A small network was trained on invented records. Each row is its activation on one of them, seen along a few directions.
Here are examples, each followed by its value of one field, L.
Other fields move the rows too, some of them a lot.
In the rows, zero is written as 500.
Random noise pushes rows far along 8 fixed directions. That doesn't count. These rows show it; they differ only by the noise:
[723 609 569 603 575 438 512 711 573 517 317 706 475 480 586 381 458 786
 507 576 462 572 423 453 474 552 355 373]
[535 470 433 488 420 496 446 502 556 550 460 552 492 470 532 409 415 492
 443 491 426 477 435 583 523 533 347 595]
[715 383 810 594 551 648 476 400 308 563 580 607 562 358 451 576 630 359
 596 497 609 526 699 244 455 226 553 428]
[768 286 503 455 608 280 763 551 613 345 775 551 500 520 708 527 391 681
 531 522 580 504 473 303 585 327 418 574]
[689 372 601 550 651 616 413 488 455 539 596 622 557 372 469 500 406 331
 535 531 551 433 585 393 444 317 553 542]
[373 784 564 474 153 376 454 425 581 616 331 368 334 426 446 460 633 536
 430 473 289 597 362 613 513 692 318 469]
[388 595 622 457 485 658 312 499 529 528 461 430 504 325 509 497 542 322
 447 584 534 441 570 583 388 452 563 541]
[627 654 478 419 613 119 780 448 628 402 685 532 361 617 404 568 426 742
 569 440 463 683 290 199 590 507 669 336]
[425 406 467 356 487 394 698 316 411 544 630 559 519 653 374 415 465 559
 541 380 487 506 390 423 659 592 538 541]
[564 361 296 487 754 674 308 508 505 531 523 732 620 513 407 399 204 332
 464 483 550 419 478 521 469 411 616 601]

[402 552 391 510 247 560 321 371 503 494 404 454 485 510 516 563 600 413
 418 419 501 654 537 515 491 375 418 477] | l2
[542 395 819 441 238 440 660 263 348 662 645 451 473 385 446 487 694 376
 571 456 411 461 539 393 582 469 319 565] | l5
[581 662 562 558 601 432 477 770 705 272 404 520 451 504 773 529 544 803
 521 703 623 601 552 522 394 436 494 270] | l8
[459 237 757 415 445 652 621 361 270 643 688 424 626 380 507 486 657 292
 540 481 545 312 649 436 548 431 455 691] | l1
[507 624 370 615 334 641 256 749 657 384 211 445 519 403 815 582 616 636
 304 562 577 648 616 608 371 363 290 505] | l6
[444 542 430 527 316 361 547 310 509 463 587 359 335 599 383 561 483 400
 589 448 366 534 435 583 572 617 480 424] | l8
[599 462 485 533 568 338 566 685 660 436 550 424 401 486 625 392 337 593
 534 654 382 313 417 732 501 693 367 557] | l2
[285 250 294 401 610 680 507 444 369 529 514 552 661 676 439 368 379 433
 494 429 570 329 512 697 593 638 573 661] | l3
[369 597 495 503 698 607 474 506 445 304 527 363 538 563 500 744 650 533
 513 475 754 642 658 320 444 310 909 327] | l4
[377 590 358 396 387 384 593 546 625 414 467 367 468 563 653 541 560 691
 384 474 499 593 413 507 556 552 438 543] | l1
[698 480 796 649 533 585 464 640 472 471 469 531 490 357 617 513 605 531
 591 653 568 455 682 491 397 394 414 386] | l7
[165 578 593 425 379 510 629 443 355 605 392 306 481 563 397 427 689 568
 510 432 436 401 453 683 592 834 530 550] | l4
[657 467 760 523 295 393 605 505 500 581 485 542 441 408 630 393 605 618
 547 578 397 466 491 528 542 547 160 508] | l5
[379 599 511 450 523 547 486 560 487 564 371 485 516 474 480 433 533 574
 431 489 487 475 440 556 494 638 524 547] | l6
[559 482 518 461 519 434 598 550 492 514 473 658 528 588 565 361 478 726
 519 513 515 531 417 460 568 554 378 467] | l7
[709 276 431 667 519 606 425 465 380 601 491 621 567 465 450 512 415 347
 523 408 460 453 569 464 526 381 400 596] | l3

Here are new rows. What is L for each?
[524 432 457 548 439 437 594 532 529 424 555 286 454 484 617 619 559 541
 475 465 493 483 534 525 550 492 461 578] | l4
[672 307 326 640 774 608 475 536 368 493 497 702 609 641 372 515 334 499
 564 397 572 498 551 406 529 424 654 464] | l4
[760 411 590 641 326 436 480 477 509 615 521 538 433 357 522 487 490 412
 520 488 338 481 508 488 519 433 211 572] | l7
[622 666 507 629 536 296 593 734 647 528 384 402 341 446 504 460 425 693
 515 563 290 430 342 636 485 787 414 469] | l4
[489 394 521 443 364 526 574 433 415 420 524 577 592 628 664 509 673 626
 487 487 641 614 629 420 546 335 343 470] | l5
[655 400 261 539 426 412 419 594 728 385 559 519 462 496 687 501 308 513
 422 536 452 510 467 608 497 400 281 611] | l7
[470 620 506 517 143 463 503 422 498 379 352 520 495 619 671 610 799 736
 453 443 607 852 601 362 532 313 307 292] | l5
[672 409 649 599 593 336 745 690 538 395 619 331 430 467 670 575 549 679
 577 579 518 390 555 502 492 532 442 523] | l4
